A small network was shown many inputs. Here are its activations along a few directions, one row for each input.
In each table, some parts of the input vary, and every possible input appears once, in random order.
Descriptions start from the smaller parts, as in this example, which fits no table here: line(4) and (point or line(9) or (values(2) and ring(5))).
Shared parts are said once, and a part with two or three values counts as separate values.

Other details of the inputs vary at random and push rows far along two fixed directions, the same in every table; ignore that.
These rows show it; all are for the same input, with only those details redrawn:
-.02 -.23 .12 -.34 .17 .10 -.10 .45 .42 -.29 .11
-.06 -.01 -.29 -.09 -.03 .05 -.21 -.06 -.36 -.32 .21
.15 -.15 .03 .30 .07 .01 -.09 -.23 -.31 -.10 -.03

Table:
R1: .12 .09 .16 .21 -.03 -.16 .05 -.11 -.02 .10 .01
R2: .07 -.13 .12 .25 -.06 .01 .03 -.27 -.30 -.11 -.12
R3: .10 .06 .10 .25 .04 -.11 -.01 -.11 -.05 .12 .03
R4: .22 -.39 .46 .31 .29 .10 .10 -.04 .22 .15 -.34
R5: .06 -.10 .02 .22 -.01 -.09 -.04 -.40 -.27 .18 .13
R6: -.11 .18 -.35 -.19 -.21 .02 -.02 -.02 -.31 -.12 .02
R7: .21 -.23 .51 .33 .17 -.07 .23 -.03 .43 .36 -.20
R8: .07 -.13 .46 .08 .31 -.03 .17 .27 .70 .27 -.19
R9: .10 .02 -.08 .18 -.10 .03 .07 -.17 -.31 .10 -.17
R10: .17 .05 -.04 .24 -.11 -.05 .04 -.17 -.29 .03 -.11
R11: .04 -.05 .19 .26 .00 -.04 -.03 -.34 -.25 -.06 .06
R12: .07 .25 .01 .30 -.02 -.17 .01 -.24 -.19 .07 -.01
R13: -.17 -.02 -.32 -.24 -.15 .09 -.14 -.20 -.31 -.05 .19
R14: .26 -.13 .38 .38 .16 -.04 .19 .03 .24 .19 -.32
R15: -.28 -.06 -.18 -.54 -.09 .21 -.08 .29 .08 -.33 .13
R16: .00 -.36 .53 -.06 .21 .18 .13 .11 .58 .13 -.28
R17: .01 .15 -.09 .25 -.06 .01 .06 -.30 -.23 .20 -.19
R18: .06 -.09 .05 .25 .17 .01 -.13 -.37 -.26 .09 .12
R19: .25 -.06 .38 .39 .15 -.03 .18 .02 .23 .17 -.35
R20: .23 -.41 .46 .27 .12 .02 .17 -.04 .20 .24 -.33
R21: .13 -.36 .70 .29 .26 .06 .20 -.07 .46 .24 -.23
R22: .10 .20 -.06 .27 -.08 -.08 .07 -.19 -.26 -.01 -.15
R23: -.12 .16 -.36 -.19 -.24 .01 .01 -.04 -.32 -.13 .03
R24: -.11 .12 -.39 -.19 -.22 .05 -.03 -.02 -.33 -.12 .06
R25: .16 -.16 .44 .09 .13 -.09 .20 .30 .55 .09 -.27
R26: -.08 .00 .17 -.36 .16 -.03 -.01 .53 .64 -.07 .13
R27: -.06 -.15 .21 -.33 .23 .05 -.17 .41 .47 -.22 .29
R28: .03 .17 .06 .22 .05 -.08 .06 -.18 -.02 .20 -.03
R29: -.16 .12 -.28 -.42 -.10 .04 -.09 .37 .10 -.25 .18
R30: .07 .06 .10 .19 -.01 -.10 .07 -.18 -.03 .21 .00
R31: .00 .10 -.11 .19 -.05 .00 .05 -.26 -.20 .19 -.14
R32: -.16 .22 -.23 -.18 -.03 -.04 -.07 .01 -.05 .01 .21
R33: -.17 -.02 -.06 -.42 .10 .13 -.01 .38 .46 .03 .01
R34: -.16 .03 .06 -.42 .00 -.04 .05 .34 .48 -.02 .18
R35: .04 .16 -.10 .22 -.08 .01 .09 -.18 -.27 .06 -.22
R36: .13 .06 -.01 .20 -.17 -.12 .11 -.17 -.24 .00 -.11
R37: .05 .06 -.08 .22 -.10 -.01 .10 -.19 -.28 .10 -.20
R38: .12 .14 -.05 .26 -.08 -.09 .07 -.18 -.25 .02 -.13
R39: -.09 .05 .22 -.37 .13 -.07 .02 .53 .69 -.09 .12
R40: .00 .11 -.13 .23 -.03 .06 .02 -.26 -.23 .19 -.16
R41: .08 -.06 .05 .14 -.02 .08 .08 .01 -.05 .13 -.24
R42: -.24 .16 -.32 -.50 -.09 .10 -.03 .37 .14 -.21 .10
R43: -.13 .05 -.05 -.38 .06 .14 .03 .44 .38 -.10 -.06
R44: .15 -.15 .03 .30 .07 .01 -.09 -.23 -.31 -.10 -.03
R45: -.23 .07 -.15 -.51 -.01 .04 -.08 .38 .32 -.08 .29
R46: .16 -.17 .02 .22 -.09 -.10 -.02 -.22 -.33 -.01 -.04
R47: -.17 .20 -.22 -.18 -.07 -.05 -.06 .01 -.05 .01 .24
R48: -.19 .00 -.14 -.50 -.08 -.05 -.19 .30 .11 -.26 .48
R49: .03 -.15 .01 .18 .13 .13 -.10 -.36 -.25 .08 -.07
R50: .05 .07 -.15 .19 -.05 .04 .04 -.15 -.29 .09 -.15
R51: .15 -.16 .60 .11 .23 -.16 .18 .34 .77 .18 -.15
R52: -.28 .08 -.32 -.48 -.07 .15 -.10 .29 .18 -.07 .17
R53: -.24 .07 -.30 -.50 -.10 .14 -.09 .28 .15 -.08 .16
R54: -.05 .21 -.31 -.16 -.21 -.07 -.04 -.02 -.29 -.20 .10
R55: .03 .05 -.05 .19 -.11 -.01 .07 -.27 -.22 .20 -.15
R56: .13 .04 .13 .23 .00 -.12 .02 -.12 -.05 .11 .01
R57: -.08 .19 -.27 -.13 -.17 -.11 -.10 -.07 -.26 -.14 .29
R58: -.17 .12 -.40 -.20 -.20 .08 -.07 -.11 -.28 -.02 .12
R59: -.21 .19 -.39 -.17 -.17 .04 -.06 -.10 -.24 -.01 .09
R60: -.16 .17 -.25 -.18 .00 .01 -.11 .04 -.06 .02 .22
R61: .15 .02 -.05 .22 -.15 -.07 .07 -.18 -.28 .01 -.09
R62: -.09 .19 -.15 -.22 -.15 -.13 -.05 .05 -.05 -.14 .27
R63: .09 .15 .09 .27 .06 -.11 .00 -.13 -.05 .10 -.03
R64: .16 -.18 .39 .29 .06 -.02 .24 -.10 .28 .35 -.35
R65: .04 .03 .05 .22 .05 -.04 .01 -.16 -.04 .23 .02
Q: The inputs of R62 and R23 match in every part but one. If R48 is changed in the same way as R62 into R23, which row does it become?
A: R20
Q: What do these inputs look like to the network?
A: ring(5) and (values(3) or (values(2) and line(5)))
Q: Which other rows does R56 become when the ring(5) part takes its other values? List them by row number.
A: R9, R10, R45, R53
Q: List by row number the other rows that have the ring(5) part in common with R29.
A: R2, R10, R14, R19, R22, R25, R36, R38, R44, R46, R54, R61
Q: Which other rows does R49 become when the values(3) part takes its other values? List them by row number.
A: R13, R16
Q: Which other rows does R64 become when the values(2) part takes its other values? List them by row number.
A: R58

Table:
R66: -.06 -.15 .07 -.39 .18 .10 -.12 .44 .43 -.30 .17
R67: .17 .12 .19 .39 .08 -.11 .14 -.16 .05 .32 -.19
R68: -.11 -.08 .01 -.35 .01 .15 .10 .29 .40 .05 -.10
R69: -.19 .15 .04 -.43 .05 -.06 .05 .40 .55 -.03 .11
R70: .03 -.29 .17 -.23 .15 .06 -.07 .17 .28 -.08 .12
R71: .08 -.04 .10 .15 -.02 .05 .14 -.14 .05 .20 -.32
R72: .04 -.13 .09 .17 -.02 .06 .05 -.21 -.19 .02 -.19
R73: .25 .00 .25 .31 -.25 .00 .32 .02 .00 .10 -.45
R74: -.18 -.26 .04 -.48 .06 .17 -.01 .45 .42 -.12 .04
R75: .14 -.31 .22 .26 .09 .08 .08 -.17 -.04 .21 -.25
R76: -.25 .25 -.55 -.36 -.18 .11 -.10 .18 -.16 -.21 .05
R77: -.13 -.17 .06 -.46 .11 .18 -.02 .48 .43 -.20 -.02
R78: -.18 -.12 -.05 -.43 .03 .08 -.17 .24 .16 -.29 .27
R79: -.15 -.22 .05 -.49 .09 .20 -.01 .44 .42 -.14 .03
R80: -.05 -.07 .05 -.14 -.02 .12 .12 .13 .24 .12 -.18
R81: .07 .02 .14 .20 .02 -.11 .08 -.16 .10 .37 -.08
R82: .02 .24 .00 -.24 -.20 -.21 .16 .35 .23 -.06 .04
R83: -.12 -.03 .03 -.34 -.04 .11 .09 .30 .39 .00 -.15
R84: -.27 .29 -.43 -.33 -.17 -.04 -.25 -.02 -.32 -.27 .50
R85: -.05 .25 -.27 .07 -.08 -.07 -.16 -.18 -.42 -.09 .32
R86: -.07 .08 -.35 -.25 -.29 .01 -.02 .10 -.34 -.42 .04
R87: .12 -.16 .12 .24 .11 .07 .06 -.03 -.03 .02 -.27
R88: -.10 -.18 -.05 -.29 .02 .05 -.16 .12 .08 -.19 .25
R89: -.24 .26 -.35 -.28 -.09 -.05 -.20 .09 -.14 -.28 .44
R90: .12 -.22 .26 .29 .08 .07 .12 -.13 -.02 .06 -.30
R91: .00 -.17 .10 -.02 .09 .13 .06 .18 .12 -.09 -.15
R92: .13 .08 .24 .33 .03 -.13 .14 -.21 .06 .34 -.18
R93: -.06 -.17 .02 -.07 -.01 .14 .01 .03 -.03 -.05 -.06
R94: .17 .11 -.36 .40 -.05 -.05 -.22 -.55 -.90 -.12 .12
R95: -.11 -.02 -.18 -.14 -.14 .09 .04 -.01 -.04 .09 -.07
R96: .03 .04 -.29 -.20 -.20 -.11 -.14 .03 -.32 -.47 .25
R97: .23 .21 -.11 .36 -.24 -.32 -.01 -.32 -.59 -.05 .13
R98: -.08 -.05 -.12 -.20 -.04 .06 .04 .05 .07 .14 -.13
R99: -.23 .32 -.53 -.21 -.24 -.09 -.14 -.17 -.40 .04 .33
R100: .11 -.05 .18 .31 .00 .03 .19 -.16 .02 .22 -.40
R101: .04 .01 -.02 -.04 .05 .10 .08 .23 .21 .09 -.25
R102: -.25 .46 -.60 -.28 -.18 -.06 -.15 .09 -.26 -.15 .32
R103: .23 -.21 .26 .35 .18 -.02 -.04 -.06 .04 -.02 -.13
R104: .22 -.23 .31 .28 .17 -.01 -.01 -.14 .04 -.01 -.11
R105: -.13 .30 -.54 .01 -.27 .11 -.06 -.26 -.61 -.10 .00
R106: -.09 -.05 .18 -.26 .10 -.04 -.03 .28 .44 -.03 .26
R107: -.26 .24 -.50 -.43 -.19 .12 -.10 .09 -.17 -.18 .08
R108: -.05 -.04 .17 -.29 .12 -.03 -.05 .29 .43 .00 .27
R109: .11 -.15 .33 .36 .09 -.12 .04 -.19 .08 .27 .05
R110: .08 .00 .26 .21 .12 -.15 .05 -.11 .10 .08 .03
R111: -.21 .13 -.46 -.30 -.12 .08 -.28 .00 -.40 -.46 .39
R112: .17 -.24 .33 .31 .14 -.01 .00 -.16 .05 -.03 -.12
R113: -.04 .33 -.26 .25 -.19 -.13 .00 -.50 -.54 .16 .04
R114: .15 -.24 .23 .14 .15 .02 -.03 -.14 .03 .01 -.01
R115: .19 .14 .15 .42 .11 -.14 .10 -.12 .02 .34 -.21
R116: .11 -.06 .36 .35 .08 -.13 .07 -.19 .08 .16 .00
R117: .11 -.21 .26 .18 .10 -.02 -.01 -.15 .03 -.04 -.06
R118: -.02 .02 .20 -.17 .17 -.06 .01 .20 .36 -.05 .18
R119: -.02 .04 .12 -.19 .18 -.05 -.07 .38 .41 -.08 .20
R120: -.10 .07 .10 -.29 .04 -.01 .07 .28 .47 .12 .11
R121: .05 -.20 .20 -.07 .11 .03 -.07 .09 .17 -.11 .05
R122: .13 .12 .20 .39 .06 -.11 .17 -.15 .06 .28 -.19
R123: .08 .11 .03 .31 .08 -.15 -.07 -.19 -.20 .07 .07
R124: -.01 .11 -.38 .21 -.18 .06 -.09 -.57 -.88 -.07 .00
R125: .18 -.20 .21 .31 .12 .10 .10 -.09 -.04 .08 -.30
R126: .09 .04 .25 .33 .02 -.10 .15 -.21 .09 .36 -.15
R127: .06 -.15 .06 -.02 .13 .12 .01 .22 .13 -.05 -.16
R128: -.11 .42 -.46 .02 -.21 -.10 -.11 -.31 -.54 .03 .18
R129: .13 .06 -.07 .37 -.04 .05 .13 -.28 -.25 .19 -.31
R130: .14 -.14 .31 .34 .11 -.12 .02 -.19 .07 .30 .05
Q: What do these inputs look like to the network?
A: ring(5) and (point or (values(2) and line(6)))
Q: The inputs of R93 and R80 match in every part but the ring(5) part. If R127 is changed in the same way as R93 into R80, which row does it become?
A: R101
Q: Which other rows does R89 become when the values(2) part takes its other values? List them by row number.
A: R85
Q: List by row number the other rows that have the ring(5) part in common with R112.
A: R66, R70, R78, R88, R94, R96, R103, R104, R111, R114, R117, R121
Q: A walk changes only the line(6) part. It starts at R81 and steps to R120. List the rest of the walk in order.
A: R92, R128, R67, R115
Q: Which other rows does R102 become when the line(6) part takes its other values? List them by row number.
A: R69, R99, R113, R122, R126

Table:
R131: .14 -.05 .35 .16 .11 -.13 .11 .05 .35 .20 -.06
R132: -.11 -.15 -.11 -.39 .01 .13 -.13 .31 .09 -.37 .13
R133: .08 .41 .05 .35 -.19 -.08 .49 -.12 .21 .70 -.65
R134: -.09 -.28 .33 -.43 .27 .13 .00 .65 .84 -.12 .02
R135: -.27 -.09 -.27 -.75 -.07 .15 -.17 .51 .19 -.48 .29
R136: .17 -.14 .31 .42 .09 -.07 .13 -.27 -.01 .28 -.20
R137: -.24 .36 -.49 -.41 -.19 -.06 -.20 .13 -.19 -.29 .43
R138: -.09 .35 -.51 .11 -.22 -.08 -.17 -.40 -.77 -.11 .26
R139: .32 -.48 .72 .33 .35 .06 .15 .13 .56 .14 -.37
R140: .28 .04 .12 .88 -.06 -.17 .09 -.84 -.72 .39 -.18
R141: .11 -.15 .34 .11 .17 -.01 .08 .08 .34 .12 -.12
R142: -.08 .11 -.49 .06 -.20 .05 -.23 -.43 -.84 -.23 .20
R143: -.23 .06 -.35 -.45 -.08 .08 -.16 .21 -.05 -.23 .25
Q: What do these inputs look like to the network?
A: point or (values(2) and line(6))
